Each row below holds a small network's activations on one input, seen along a few directions.
In each table, some parts of the input vary, and every possible input appears once, in random order.
A made-up example of a description, with smaller parts first: one of 8 places around a ring, together with either a single point or one of 11 places along a line or (one of 3 separate values, together with one of 4 places along a line).
Shared parts are said once, and a part with two or three values counts as separate values.
In the rows, 128 means zero.

Other details of the inputs shift rows strongly along two fixed directions, in all tables alike. That doesn't count.

A family of inputs:
row 1: [111 114 189 132  81 103 180 158 129 197 145]
row 2: [107 149 101 117 174 127 118 147 106 125 133]
row 3: [119  99 204 109 100  99 172 165 169 226 125]
row 4: [ 87 127 119  99 169 135 131 144 122  96 130]
row 5: [ 97 133 130 132 139 120 111 118  88 104 153]
row 6: [107 116 182 131  81 113 181 150 127 196 140]
row 7: [115 148 114 120 156 118 134 121  78 113 129]
row 8: [134 108 184 122  92 101 186 164 132 200 152]
row 9: [164 131 110 159  86 163 116  97 155  95 110]
row 10: [186 137 123 158  94 142 135 121 204 130  92]
row 11: [109 124 131 127 148 123 110 121  93 105 164]
row 12: [168 130 103 155  93 161 117  94 153  96 103]
row 13: [187 135 126 154  92 132 136 126 154 112 101]
row 14: [164 129 130 161  85 161 141 114 157 117 108]
row 15: [118 127 123 121 151 118 116 122  89 107 162]
row 16: [102 134 120 126 154 145 135 115  85 113 140]
row 17: [ 97 145 126 103 163 130  98 110 120 123 152]
row 18: [104 112  98 113 174 112 103 143 112 122 133]
row 19: [106 113 115 101 171 126  92 140 108 124 130]
row 20: [ 99 121 134 107 172 117  90 119 117 119 136]
row 21: [ 81 122 108  93 157 126 119 133 125  99 136]
row 22: [116 120 147 113  88 106 173 131 120 193 130]
row 23: [128  92 187 103  97 108 175 188 162 233 118]
row 24: [115 137 114 118 146 110 118 121  82 110 147]
row 25: [191 142  90 161 102 148  97  95 199  90  91]
row 26: [107 142 114 122 157 130 137 114  81 115 129]
row 27: [109 117 109 119 186 120 115 152 110 118 129]
row 28: [113 128 139 133 159 129 121 129  91 102 159]
row 29: [184 142 142 147  94 157 122 116 208 129  95]
row 30: [194 145  74 157 100 151  93 119 191  95  82]
row 31: [ 92 134 126 131 137 129 114 112  86 108 149]
row 32: [184 145  89 150  99 137 110  96 144  84  90]
Each input here is: one of 2 separate values, together with either a single point or one of 6 places around a ring or one of 9 places around a ring.
Changing only the choice among 2 separate values turns row 22 into row 26. The same change can be made to row 15. Which row results?
Answer: row 8
Which other rows does row 10 become when the place on the ring of 6 takes its other values? List them by row number.
Answer: row 2, row 3, row 23, row 27, row 29

A family of inputs:
row 33: [173 133  88 156 184 150  56 115 122  27 113]
row 34: [107 119 144 121 115 109 150 138  87 167 149]
row 35: [ 96 139  89 116 175 114 110 118  62  88 154]
row 36: [ 98 114 139  96 137 107 135 142 120 176 137]
row 37: [ 95 128 167 115 129 124 155 132 112 160 155]
row 38: [166 142 107 139 105 126 124 124 157 125 108]
row 39: [141 134  86 136 153 148  67 100 138  49 113]
row 40: [159 134 109 136 115 129 117 122 163 136 103]
row 41: [162 123 134 152  81 144 150 128 146 132 105]
row 42: [ 96 130 136 106 143 115 153 146 120 176 134]
row 43: [ 96 142 117 125 173 123 102 103  61  94 156]
row 44: [100 137 136 107 134 112 161 149 112 168 140]
row 45: [147 117 135 134  95 140 134 133 179 129 102]
row 46: [180 114 144 153 115 140 131 151 172 118  99]
row 47: [160 129 145 152  87 141 147 119 152 132 108]
row 48: [163 126 119 146  86 135 154 132 156 125 105]
row 49: [101 126 164 114 124 111 140 126 111 165 163]
row 50: [ 81 136 115 115 178 128  89 111  89  91 167]
row 51: [ 92 116 143  98 141 119 148 146 121 171 132]
row 52: [148 123 143 144  90 146 136 126 180 131 117]
Changing only one part turns row 42 into row 40. The same change can be made to row 41. Which row results?
Answer: row 34
What do these inputs look like to the network?
Answer: one of 2 separate values, together with either a single point or one of 9 places around a ring
Which other rows does row 43 become when the choice among 2 separate values takes its other values? List them by row number.
Answer: row 47

A family of inputs:
row 53: [122 119 110 100 116  65 168 176 132 221 117]
row 54: [181 141 118 160  86 135 127 120 125 102 127]
row 55: [158 119 124 130 134 152 108 127 191 104 118]
row 56: [167 128 125 133 126 138  92 128 181 107 124]
row 57: [179 111 128 151 107 140 124 124 127  93  99]
row 58: [174 106 121 158 107 151 130 127 133 100 108]
row 59: [ 87 136 142 104 220 126  95 133  86 101 149]
row 60: [158 114 126 160 103 155 137 136 138  89 101]
row 61: [149 131 141 148 141 160 114 140 183  98 101]
row 62: [114 132 173 119  87 104 194 130 108 192 147]
row 63: [129  98 172 125  92  99 166 164 100 196 149]
row 64: [167 145 117 166  88 125 133  97 133 106 127]
row 65: [149 114 108 134 103 120  90 113 172 105 116]
row 66: [115 108 186 121 124  88 146 167 148 201 151]
row 67: [101 128 113  92 124 101 195 188 144 212 101]
row 68: [ 96 143 110 130 165 104 116 120  43  86 174]
row 69: [153 151 120 141  97 148 127  84 143 109 103]
row 70: [144 127 108 137 104 160 108  95 165 116 108]
row 71: [178 139  52 130 141 142 125 135 163 114  69]
row 72: [169 114 135 161 118 127 103 128 151 108 109]
row 73: [156 140 122 161  91 153 151 129 137  87 114]
row 74: [ 90 151  61  82 221 106 115 140  63 111 115]
row 75: [150 120 140 156 124 159 125 138 161  97  94]
row 76: [173 132 139 150 137 143  91 132 170 114 115]
row 77: [ 86 120 130 118 208 137 107 132  69 101 150]
row 78: [188 147  53 134 132 127 104 136 153 120  76]
row 79: [ 91 141 108 124 177 133 130 121  44  84 170]
row 80: [155 121 110 130 105 136  87 114 171 110 115]
row 81: [117 101 192 113 119 105 165 162 126 196 128]
row 82: [153 148 113 154  89 131 117  87 142 113 118]
row 83: [147 112 109 127 112 150 103 113 180 107 110]
row 84: [ 48 142 109 103 179 146 106 109  83  98 149]
row 85: [ 95 133 171 129  86 120 205 142 118 185 147]
row 86: [112 106 187 112 135 117 161 167 154 204 143]
row 87: [ 94 113 157 110  84  91 148 132 135 209 150]
row 88: [ 94 117 166  95  92 109 159 130 136 207 135]
row 89: [ 83 150 109 124 179 137 133  99  50  93 169]
row 90: [158 154 115 150  90 146 115  87 139 118 118]
row 91: [150 144 114 147  99 159 130  88 149 115 111]
row 92: [ 71 145 104 104 174 129  82  99  69 112 163]
row 93: [ 94 129 132 121 201 124  91 132  60 104 156]
row 94: [173 151 118 162  88 140 131  97 129 111 127]
row 95: [ 62 134 126  95 205 136 108 142 110  90 159]
row 96: [ 82 134 168 116  86 125 190 134 130 195 138]
row 97: [ 80 132 129  86 208 121  97 130  99  96 159]
row 98: [131 119 114 128 108 153 110 122 184  95 102]
row 99: [ 95 146 116 116 174 121 125 119  39  80 161]
row 100: [124  92 170 130  90  85 167 162 104 190 149]
row 101: [161 121 123 138 123 122  94 128 183 102 125]
row 102: [ 96 101 167  85 101  98 154 148 150 197 137]
What do these inputs look like to the network?
Answer: one of 5 places along a line, together with either a single point or one of 9 places around a ring
Changing only the place on the line of 5 turns row 62 into row 89. The same change can be made to row 57. Which row results?
Answer: row 58
List by row number the other rows that have the place on the line of 5 in common with row 72.
Answer: row 53, row 64, row 65, row 66, row 68, row 82, row 87, row 100, row 101
A walk changes only the place on the line of 5. It starts at row 75 and steps to row 77. List the rest of the walk in order.
Answer: row 81, row 93, row 72
Which other rows does row 85 become when the place on the ring of 9 takes its other values? List them by row number.
Answer: row 60, row 61, row 73, row 75, row 84, row 95, row 96, row 98
List by row number the other rows that have the place on the line of 5 in common with row 76.
Answer: row 54, row 56, row 63, row 78, row 80, row 90, row 92, row 93, row 94

A family of inputs:
row 103: [ 80 139 134  97 131  92 158 128  78 180 159]
row 104: [202  93 178 169  40 126 167 154 185 162 100]
row 105: [134 148  20 107 237 147  37 126 144  37  79]
row 106: [ 58 115 190 100 133 117 151 134 100 186 174]
row 107: [210 133 124 166  47 140 180 138 182 150  75]
row 108: [167 159  51 158 154 147  79  90  96  39 112]
row 109: [184 131 126 151  35 148 153 104 206 163  82]
row 110: [ 56 135 132  88 120 111 157 120 109 178 161]
row 111: [161 138 101 166 164 153  68  99 105  31 133]
row 112: [164 115 169 149  37 152 137 113 229 147 110]
row 113: [157 143 108 168 173 167  93 110 104  24 120]
row 114: [ 50  99 151  59 244  99 100 187 113 159 161]
row 115: [ 77 122 178 107 141 102 141 134  86 165 178]
row 116: [ 92 122 129 107 136  91 171 155  55 171 150]
What do these inputs look like to the network?
Answer: one of 2 separate values, together with either a single point or one of 6 places along a line
Changing only the choice among 2 separate values turns row 113 into row 107. The same change can be made to row 111. Which row results?
Answer: row 108
